Each row below holds a small network's activations on one input, seen along a few directions.
Each table varies a few parts of the input and shows all the possible inputs, shuffled.
Descriptions start from the smaller parts, as in this example, which fits no table here: values(2) and (point or ring(11) or (line(6) and ring(8))).
Shared parts are said once, and a part with two or three values counts as separate values.

Other details of the inputs vary at random and push rows far along two fixed directions, the same in every table; ignore that.

Table:
r1: [ -64   75   64  -91   29  -84   41  -14   39  -41 -109   79]
r2: [-56  75  76 -76  27 -81  26  -8  40 -18 -95  72]
r3: [ 26 -24   3  53 -37  11  -2 -40  57 -35   6   9]
r4: [  2   0 -11 -16  20  26 -39   2 -29  13  -5 -16]
r5: [-14 -16  -6 -10  13  19  20  28 -25  13  11 -23]
r6: [ -8   5  -7 -16  11  12  11  34 -17  22  28 -13]
r7: [-22 -10  -2  -1   8  24  19  25 -26  16   7 -26]
r8: [ 31 -21  10  54 -37   2 -12 -34  57 -41  16  12]
r9: [-23  -7 -24 -17  13   4  -4  24  -8  10  20 -39]
r10: [ -1  -8 -14  -3  17   9  10  18 -47  21  -8 -13]
r11: [  6  12 -17 -10  12   1  -1  28 -37  35   8  -3]
r12: [ -6   4 -32 -12  16  -7 -16   9 -28  21   0 -35]
r13: [ -3  -1 -24  -2  31  37 -20  -2 -25  11 -15 -21]
r14: [-10  -1 -10   8  13  14   9  16 -49  23 -10 -17]
r15: [ -8  -1 -17 -20   9  17  17  31 -18  17  24 -16]
r16: [-23 -12 -10 -22  19  28 -31  17  -8  14  22 -11]
r17: [ 34  -3  20  39 -41 -18  14 -14  40  -5  35  15]
r18: [ -3  -3 -13 -20  24  21 -42   0 -29  23   8  -8]
r19: [ 32 -23  14  46 -48  -1 -20 -38  55 -37  21  15]
r20: [-11 -11 -15 -18  10  17  20  29 -22  13  19 -20]
r21: [ 62 -18   2  63 -62 -34  19 -46  30 -29  11  32]
r22: [ 61 -12  11  72 -45 -14 -20 -66  50 -45   4  24]
Each input here is: values(2) and (point or line(4) or line(6)).
A walk changes only the line(4) part. It starts at r13 and steps to r22. List the rest of the walk in order. -> r4, r18

Table:
r23: [ -8   2   6   0   6   4  -4  -3  11  -8  -7 -10]
r24: [ -3   2   1   1 -12 -12  27   2  -8   5 -11  -6]
r25: [-13  -2   6   6   2   0  -8  -6   2  -1  -9  -1]
r26: [ -3   1  -7 -10   1  -1   2  -2   6 -13  -1   0]
r27: [ 12 -24 -62   6  37  77 -39  59 -87  75  53 -73]
r28: [ -2   1   4  -2   8   8   3  -2   9 -10  -7  -4]
r29: [ 7  1  0 -9  2 -4 -3 -4 -5  3 -6 11]
r30: [ -5   2   7   4   2   0  -9  -6  -4   3 -12   6]
r31: [-8  2 19 -7 -1 -6 10 -1  2  3 14  1]
r32: [ -2  -2   4   1   4   7   5  -2  -7  -8 -11   9]
r33: [-9 -5 -3 -8  2 -4 -2 -4  9 -7 -2 -6]
r34: [ -6   7  -4  -6   0 -10 -12  -2   4  -2   0  -3]
r35: [  7   8   8  -1   5   3  -5  -2  -3   1 -10   6]
r36: [ -4  17   0  -2   4 -19  24   0  -9   7 -10   5]
r37: [  3   5  -6 -10   3  -1   2  -1  -2  -9  -4   7]
r38: [  3  -3  -4 -11   6   0   6  -3   1  -5  -5   9]
r39: [-6  7  1 -4  0  6 11  6 14  3  4  9]
r40: [-6  1 16 -8 -5 -6  6  6  2  2 10  2]
r41: [-10  -7   4   2   3   8   5  -4   0 -11 -10   1]
r42: [ 5  5  4 -2  8  7  3 -1  2 -7 -8  4]
r43: [ 79 -56 -17 117 -80  12 -11 -51  34 -22  62 -10]
r44: [  3   3   1  -7   3 -10 -10  -6   1   7  -4   7]
r45: [ -5   7   6   2   6  -1 -11  -3   9   1  -7  -7]
r46: [-5  1 12 -6 -4 -5  4 13  4  2  7  6]
r47: [  2  11  -1  -7   0 -11 -13  -4  -2   3  -2   5]
r48: [  0   5   1   4   0 -26  22  12  -8   2  -8  -2]
r49: [-5  0 -1 -6  3 -9 -9 -5  8  1 -2 -1]
r50: [ 6  9 -1 -9 -1 -6 -5 -3 -7 -1 -4 10]
r51: [ -9   2  -5  -8  -1  -5  -6  -2   7 -11  -1  -6]
r52: [  0   1   8   2   1   4  -3  -3 -10   0 -13  11]
r53: [ -4  -6  -5 -11   4   0   5  -3   8  -9  -3   1]
r54: [-5  4  3 -5 -1  3  7 12 11  3  4 10]
r55: [-5  2  6 -5 -4 -3  4 16  8  2  4 10]
What is each input in this table made of? -> values(3) or line(6) or (line(4) and ring(6))
Which other rows belong to the same alternative as r36? List them by row number. -> r24, r48

Table:
r56: [  1  -2 -31 -14   7  -3  17  17 -25  19   1 -10]
r57: [ -7   6   0 -19   7  14 -20  12 -21  16   6   0]
r58: [ 11   4  23 -10  -4 -12  -3 -23  17 -20  -8  34]
r59: [  7   5  10 -11   4 -12 -20 -30  32 -32 -11  15]
r60: [ -5  11   4  -3  14   0  -8  25 -17  35  10  -8]
r61: [  0  19  -6 -11   8   8  -3  24 -23  26  12  -4]
r62: [ -1  -2  19  11  -9  -8   0 -19  11 -24 -27  31]
r63: [ -3   0  29  11  -8  -8   7 -30  10 -19 -29  16]
r64: [ -4  11 -19 -16  -1 -11   4  20 -28  22  16 -14]
r65: [ 86 -79 -30 121 -86  50  -6 -25  26  -3 113 -22]
r66: [-17  -7   2 -12  11  31  23  49  -9  13  26 -22]
r67: [ -6   3  16  11   0  -8  -9 -37  23 -33 -32  -4]
r68: [ -2   6  31   4 -11 -22 -14 -17  24  -3 -10  26]
r69: [ -8  -4 -22   1   6  -5  15  18 -32  10  -5 -11]
r70: [ -9   3  -9  -8   4 -18  -1  22 -22  31  13 -18]
r71: [ -6   7  18   3  -3 -21 -30 -23  39 -16 -14   8]
r72: [ -9  -1 -10   3   6  -4  23   6 -31  14  -7 -25]
r73: [  5   1 -23 -20  11  -7  13  17 -30  17  18  -8]
r74: [  7   1  13  -4 -10  -7   1 -21  21 -17 -24  32]
r75: [-16 -18 -14 -18   1   7  28  45 -13  11  29 -36]
r76: [  6   6 -18 -11  15  19   9  22 -20  23  -4  -1]
r77: [  9  11  -8 -16  21  13   6  22 -25  21  13   0]
r78: [ -3   3  -9   5  14  15   8  22 -30  14  -8  -2]
r79: [-29  -4  11  -2  -3   3   2 -22  58 -33   2   6]
r80: [ -5   1   7  10   0  -8 -16 -26  25 -37 -31  12]
r81: [ -1  13  11  -6  -8 -14 -26 -27  34 -26 -11  10]
r82: [  4   2   0  -5  -1  -7 -16 -29  35 -30 -27  14]
r83: [ -4   4   3   6  15  15  17   9 -29  18 -10 -17]
What is each input in this table made of? -> line(4) and (point or line(6))
Which other rows agree with r78 in the line(4) part? List them by row number. -> r60, r61, r66, r76, r77, r83
Which other rows agree with r63 in the line(4) part? List them by row number. -> r57, r58, r62, r65, r68, r74
